A small network was trained on invented records. Each row is its activation on one of them, seen along a few directions.
Each row is followed by the record's values for the fields H, D, G, S, F, N, P, T.
Not every record has every field; a missing one is left out.
The largest differences between rows may come from other fields.
Random noise pushes rows far along 3 fixed directions. That doesn't count. These rows show it; they differ only by the noise:
[ -75  222   53  -81 -160 -125 -426 -124 -226   95 -114   54 -237 -271
   16 -138  -84  -47  106 -382  -99  233 -215]
[ 180   68 -124  -50  -23  210  148  202  310  -77   69  -26 -104  257
  134  -55  124   27   18  184  101  190   -9]
[-324 -131  -89  466  -36   19   49  261 -148  -50   -4 -144 -295   23
  -79   -3  132  220  -66 -220 -214  146  -48]
[  24  252  208  182  133 -185   81  172  129  -55   95   34 -254  -62
  350  -24 -115  -98 -213  186 -124   41 -206]
[  40   50 -178 -135 -195  177 -201   12    6   26  -71  -18 -133   54
  -79 -119  114   65  187 -229   54  290  -45]

[-278  194  147 -191 -144 -129   31  -56  -26  -28  149   30   -5 -204
   66 -226  -99   82  -14    9  101 -221   30] -> H: h4 / D: d6 / G: g2 / S: s1 / F: f1 / N: n3 / P: p2 / T: t2
[ 167 -161    6  652  -54  148  320  432  -83  -41  138 -274 -352  231
  -26  172  209   -7  -70  136 -408  274 -264] -> H: h4 / D: d8 / G: g1 / S: s2 / F: f2 / N: n1 / P: p2 / T: t3
[ 650   53 -289 -329  -80  422  183  141  397  -78   67  -26   42  335
   84   85  202 -198  265  423  291  295    6] -> H: h4 / D: d7 / G: g1 / S: s2 / F: f1 / N: n3 / P: p2 / T: t3
[  47  408  171 -361  110 -287  -88 -266  171   40   80  216  117 -139
  221   -6 -281 -197  -97  197  133 -199  -79] -> H: h4 / D: d9 / G: g2 / S: s2 / F: f2 / N: n1
[-489  -69  -71  509  -74  144  265  352    8  -92  215 -108 -328  160
  -92  -43  148  336  -98  124 -120   57  -80] -> H: h4 / D: d9 / G: g2 / S: s1 / F: f2 / N: n3 / P: p2 / T: t3
[-592 -102  -28  220   80  -56  -30   73  -13  -72  -96   11   44    3
 -254   16   84  208   -2  -54   89   23   62] -> H: h2 / D: d3 / G: g2 / S: s1 / F: f1 / N: n3
[   5   27  -33   -6  393 -157  135  -48  266  -22   28  116  156  103
  122  221  -53  -23 -188  258  124 -239  104] -> H: h1 / D: d9 / G: g2 / S: s2 / F: f2 / N: n3
[ -60  -73  133  267  197 -400   56   50 -269  -28  -48 -136  -42 -244
  179   35 -196 -124 -276 -162 -335 -286   11] -> H: h1 / D: d3 / G: g1 / S: s2 / F: f2 / N: n1 / P: p1 / T: t2
[ 143 -296 -231  114   39   82  216   86  -37  -54  -70 -152   92   91
  -45   80  125  -28  -24  -11  -70  -53  166] -> H: h1 / D: d3 / G: g1 / S: s2 / F: f1 / N: n2
[-330 -226   47  357  112 -170  195   28 -156  -28    2  -33  -30  -76
  -34  151  -15  129 -168  -34 -141 -228  121] -> H: h4 / D: d6 / G: g2 / S: s3 / F: f1 / N: n2
[ 493  319 -216 -536  -54  320  -13   33  521  -41   65  154  207  270
  120 -179  137 -118  167  349  413  287  -37] -> H: h3 / D: d9 / G: g1 / S: s1 / F: f1 / N: n1 / P: p1 / T: t4
[ 107  -21  119 -247 -193 -143 -352 -284 -393  126 -226   -2  -18 -369
   20 -148 -140 -116  136 -492 -110  -12   13] -> H: h2 / D: d6 / G: g1 / S: s3 / F: f1 / N: n2 / P: p2 / T: t2
[-348  -35 -100 -140 -313  121 -409 -112 -305   87 -136  -11  -34 -160
 -376 -255   78  208  296 -479   57  175  -11] -> H: h3 / D: d2 / G: g2 / S: s1 / F: f1 / N: n3 / P: p2 / T: t6
[ 177  -24 -219  -26 -189  322    0  101  108   -3   88  -68  -73  137
  -95  -91  162   80  138  -77   63  186   24] -> H: h3 / D: d9 / G: g1 / S: s1 / F: f2 / N: n3 / P: p2 / T: t3
[ 205 -205 -575 -700 -204  539 -457 -398  203  134 -269  140  375  334
 -563   56  279   94  573 -270  523  346  259] -> H: h1 / D: d4 / G: g2 / S: s3 / F: f2 / N: n3
[-248  217   85 -304 -293 -121 -103 -150 -154   82   43   -5 -155 -245
  139 -457 -108   85  -13 -269  -72  -94  -73] -> H: h4 / D: d9 / G: g1 / S: s1 / F: f2 / N: n3 / P: p1 / T: t2
[ -51 -126   -9    5 -369  129 -258  -63 -469  130  -91 -134 -182 -264
 -210 -226   92   41  245 -430 -195  192 -141] -> H: h4 / D: d5 / G: g1 / S: s3 / F: f1 / N: n3 / P: p2 / T: t6
[-113 -196 -182   11  -47  336  219  151   70  -52   71 -136   87  219
 -148 -221  139  270    7   42   97 -155  221] -> H: h3 / D: d2 / G: g2 / S: s1 / F: f2 / N: n3 / P: p2 / T: t6
[ 383   38  115 -126  137 -103  160    2  104  -27   21   11   92  -49
  276   28  -99 -198  -88  193   24 -189   68] -> H: h1 / D: d6 / G: g1 / S: s3 / F: f1 / N: n1 / P: p2 / T: t2
[ 363  135   91 -230 -139   95  480  191  116 -118  199 -193    8  101
  448 -347 -175 -139 -189  313 -106 -265   78] -> H: h3 / D: d3 / G: g1 / S: s2 / F: f2 / N: n1 / P: p2 / T: t2
[ 186 -259  -83 -294  -81   32 -166 -277 -262   87 -112  -48  199  -93
 -121   34  -66  -20  124 -313   13 -238  264] -> H: h4 / D: d5 / G: g2 / S: s3 / F: f2 / N: n2 / P: p2 / T: t2
[  43  170   80 -299  -89 -162 -337 -270 -221   70 -142  149  123 -270
   35  -26 -181  -65   77 -312   58    3   39] -> H: h3 / D: d7 / G: g2 / S: s3 / F: f1 / N: n2 / P: p2 / T: t5
[  -5 -279   34  453   61   22  229   35 -219   -9  -30 -160  -25  -43
  -49  160    4  -26 -170  -47 -276 -123   55] -> H: h3 / D: d5 / G: g1 / S: s3 / F: f2 / N: n2
[-126 -292  -85  150  166   30  153  -59  -24  -18  -78  -36  126  100
 -112  186   26   84  -81   35   11 -214  216] -> H: h4 / D: d5 / G: g2 / S: s3 / F: f2 / N: n2
[-126    6   43   85  344 -151  240  147  287 -133  100   45  139   64
  123  108   -6    6 -193  394  170 -285  124] -> H: h1 / D: d3 / G: g2 / S: s1 / F: f1 / N: n3 / P: p1 / T: t2
[-494  146   52   14 -200 -211 -464 -286 -642  172 -109   48 -117 -538
 -169 -237 -167  219   32 -704 -178 -116  -52] -> H: h3 / D: d9 / G: g2 / S: s3 / F: f2 / N: n3 / P: p2 / T: t5
[ -39  324   45 -636 -218  -35 -458 -313  -44   76 -130  171  148 -243
  -53 -305 -131  -57  253 -245  285   62   -9] -> H: h3 / D: d3 / G: g2 / S: s1 / F: f1 / N: n3 / P: p2 / T: t2
[-336  195  -25   -7 -104  -22 -159   83  120   -8   87  129 -181   30
 -104   -8  138  142  138   74  142  284 -210] -> H: h4 / D: d9 / G: g2 / S: s1 / F: f1 / N: n3 / P: p2 / T: t4
[-618  -85  104  241 -481   77   13  163 -633   77   61 -262 -317 -304
 -157 -639   54  429    9 -539 -376  -58 -103] -> H: h3 / D: d2 / G: g1 / S: s1 / F: f1 / N: n3 / P: p2 / T: t2
[ 221  252  254  -13  -89  -80   33   73   75   28  252    2 -138   37
  137    2 -109 -152  -20  230 -124   36 -267] -> H: h4 / D: d8 / G: g2 / S: s2 / F: f2 / N: n1 / P: p2 / T: t1
[  37  232  -59 -415 -221  195  -29 -121  159    6   45  152  102   80
   26 -171   -4   68  135   89  267  113   36] -> H: h3 / D: d9 / G: g2 / S: s3 / F: f1 / N: n2 / P: p1 / T: t4
[ 118  -65   26  -54  162  -78   95  -40   25  -37  -27   33  127  -43
  136   92  -71  -25  -90   60   74 -245  194] -> H: h1 / D: d6 / G: g2 / S: s3 / F: f1 / N: n2 / P: p2 / T: t2
[ 129  234  -80 -401    8   25 -211  -90  232  -21  -33  173   82   21
   18   34   26  -84  193  136  346  135  -13] -> H: h1 / D: d7 / G: g2 / S: s1 / F: f1 / N: n3 / P: p2 / T: t4
[ 423  -52   34 -354 -127   70    7  -35   -9   41  -33  -39  116   29
   94 -121   30 -139  142   18   37   26   28] -> H: h1 / D: d5 / G: g1 / S: s3 / F: f1 / N: n1 / P: p2 / T: t2
[  2 -11 -61  58 171 127 211  76 304 -59  37  43  88 263  17  84  22  31
 -86 298 114 -22  67] -> H: h3 / D: d4 / G: g2 / S: s2 / F: f2 / N: n3
[ 251 -326   33  221 -201  150  207  123 -157    0   51 -281 -187  101
   16    5   62  -71    3  -99 -322   21   10] -> H: h4 / D: d5 / G: g1 / S: s2 / F: f2 / N: n2 / P: p2 / T: t6
[ 240 -106  229  176   87 -186  -48 -110 -248   72  -56  -56 -116 -222
  160  123 -157 -260 -126  -43 -297 -109 -124] -> H: h4 / D: d5 / G: g1 / S: s3 / F: f2 / N: n2 / P: p1 / T: t6
[ -99 -198 -281  236   12  250  150  106   31 -100  -34  -25  166  208
 -249  217  175  216   34  -46  128   72  262] -> H: h3 / D: d7 / G: g2 / S: s3 / F: f1 / N: n2 / P: p1 / T: t4
[ -34   62   -4  123   22  -91 -332   45  -49   38  -86   77 -146   72
 -197  295  101  -62  197  -31  -24  429 -286] -> H: h2 / D: d8 / G: g2 / S: s2 / F: f1 / N: n1 / P: p2 / T: t3
[-263  549  460  -74   92 -489 -455 -302 -235  115 -114  302  -88 -526
  229 -108 -394 -203 -145 -110  -93   47 -378] -> H: h3 / D: d9 / G: g2 / S: s2 / F: f1 / N: n2

Which values does each new row have?
[-304  201  178  166  -83 -210  113  113    6  -19  148   24 -180 -121
  129 -190  -52   36 -155   83 -147   13 -214] -> H: h4 / D: d9 / G: g1 / S: s1 / F: f1 / N: n1
[  36   34  -94  251   25  265  390  268  273  -81  141  -91   32  418
 -106  100  199  103  -41  370   23  160  -61] -> H: h3 / D: d8 / G: g2 / S: s2 / F: f2 / N: n1
[ 478 -137 -290   53 -200  380 -202   37  -46   77 -107 -167   25  223
 -371  120  287  -98  312 -254  -66  492 -112] -> H: h3 / D: d8 / G: g1 / S: s2 / F: f2 / N: n1 / P: p1 / T: t3
[   6 -291  -83  155  344   15  115  -48  175  -70 -119   -5  235  178
 -119  324   31  -38 -103  169  118 -190  239] -> H: h1 / D: d5 / G: g2 / S: s1 / F: f2 / N: n2
[-520  -84 -106  471   36   67  263  414   24 -113  156  -77 -213  147
 -116  -10  264  387  -78  134  -27   66  -42] -> H: h4 / D: d9 / G: g2 / S: s1 / F: f1 / N: n3 / P: p2 / T: t4
[ 497  393  -61 -701   -3  286  201 -148  608  -43  153  260  388  248
  268 -136  -34 -128   37  566  523  -24  122] -> H: h3 / D: d9 / G: g2 / S: s3 / F: f1 / N: n2
[ -58   99  149  -11  -52 -331  -38 -136 -268   46   -3  -59  -76 -293
  156 -116 -268 -187 -145 -154 -286 -202  -97] -> H: h4 / D: d3 / G: g1 / S: s2 / F: f2 / N: n1
[  18   -3  -89 -251  -34  328  417  155  349 -124  173  -79  195  310
   94 -307   45  202  -74  307  257 -281  298] -> H: h3 / D: d2 / G: g2 / S: s1 / F: f2 / N: n3 / P: p2 / T: t2
[ -57    2 -225 -517 -251  241 -341 -176  -39   73 -124   42  149    0
 -290 -269  135  141  365 -265  307  118  111] -> H: h1 / D: d2 / G: g2 / S: s1 / F: f1 / N: n3 / P: p2 / T: t2
[ 308 -230 -145   28  229   41  425  137  272 -117   34 -142  160  294
  163  143   16 -149 -178  346  -26 -208  195] -> H: h1 / D: d3 / G: g1 / S: s2 / F: f2 / N: n1
[ -65  -67   43 -132   81 -132  -50 -160  -49  -31 -143   -3  110 -115
   70   -8 -142    9  -58 -201   78 -281  271] -> H: h2 / D: d6 / G: g2 / S: s1 / F: f2 / N: n2 / P: p2 / T: t2
[-125 -136   64  600  110 -231 -141   82 -329   77 -128 -138 -186 -123
 -224  248   99  -53  -72 -311 -421  220 -275] -> H: h1 / D: d8 / G: g1 / S: s2 / F: f2 / N: n1
[ 153   16  -67  -98  106  137  -57  -33  297   -2  -66  145  151  239
 -116  229  132  -66  115  239  225  249  -39] -> H: h2 / D: d8 / G: g2 / S: s3 / F: f1 / N: n2
[-269 -123 -405  -73  -50  395  -13  -77  143    6  -10   44  290  239
 -426    0  242  364  144 -163  311   59  286] -> H: h3 / D: d9 / G: g2 / S: s3 / F: f2 / N: n3
[-226  273  -75 -380 -298  109 -306 -103  -50   58  -20  126  -87  -93
 -116 -274   72  153  269 -149  225  230 -121] -> H: h4 / D: d9 / G: g2 / S: s1 / F: f1 / N: n3 / P: p2 / T: t4
[-195   54   97  430  -69   86  123  308  -14  -69  109 -119 -292    7
   89 -151   25  134 -142  -67 -209  160 -127] -> H: h3 / D: d9 / G: g1 / S: s1 / F: f2 / N: n3 / P: p2 / T: t3
[-246 -371   98  488    4 -339 -236 -218 -632  120 -179 -139 -105 -398
 -247  265  -87  -49  -79 -623 -463 -126    3] -> H: h4 / D: d5 / G: g1 / S: s3 / F: f2 / N: n2
[ 442 -358 -115  128  110  266  308   95   86  -61  -24 -167  138  223
   44  140   88 -100  -75  168  -52 -115  217] -> H: h3 / D: d5 / G: g1 / S: s3 / F: f2 / N: n2 / P: p1 / T: t6
[-229 -102  -53  251  221  -68  157   67   43  -42    4   69   63   41
  -12  155   68  146 -159  122   27 -108   85] -> H: h1 / D: d9 / G: g2 / S: s3 / F: f1 / N: n2
[  92 -302 -448  -17   23  300 -186  -13   17   49  -89  -47   86  250
 -378  224  255  177  259 -257  138  176  181] -> H: h1 / D: d9 / G: g2 / S: s2 / F: f2 / N: n3 / P: p2 / T: t3
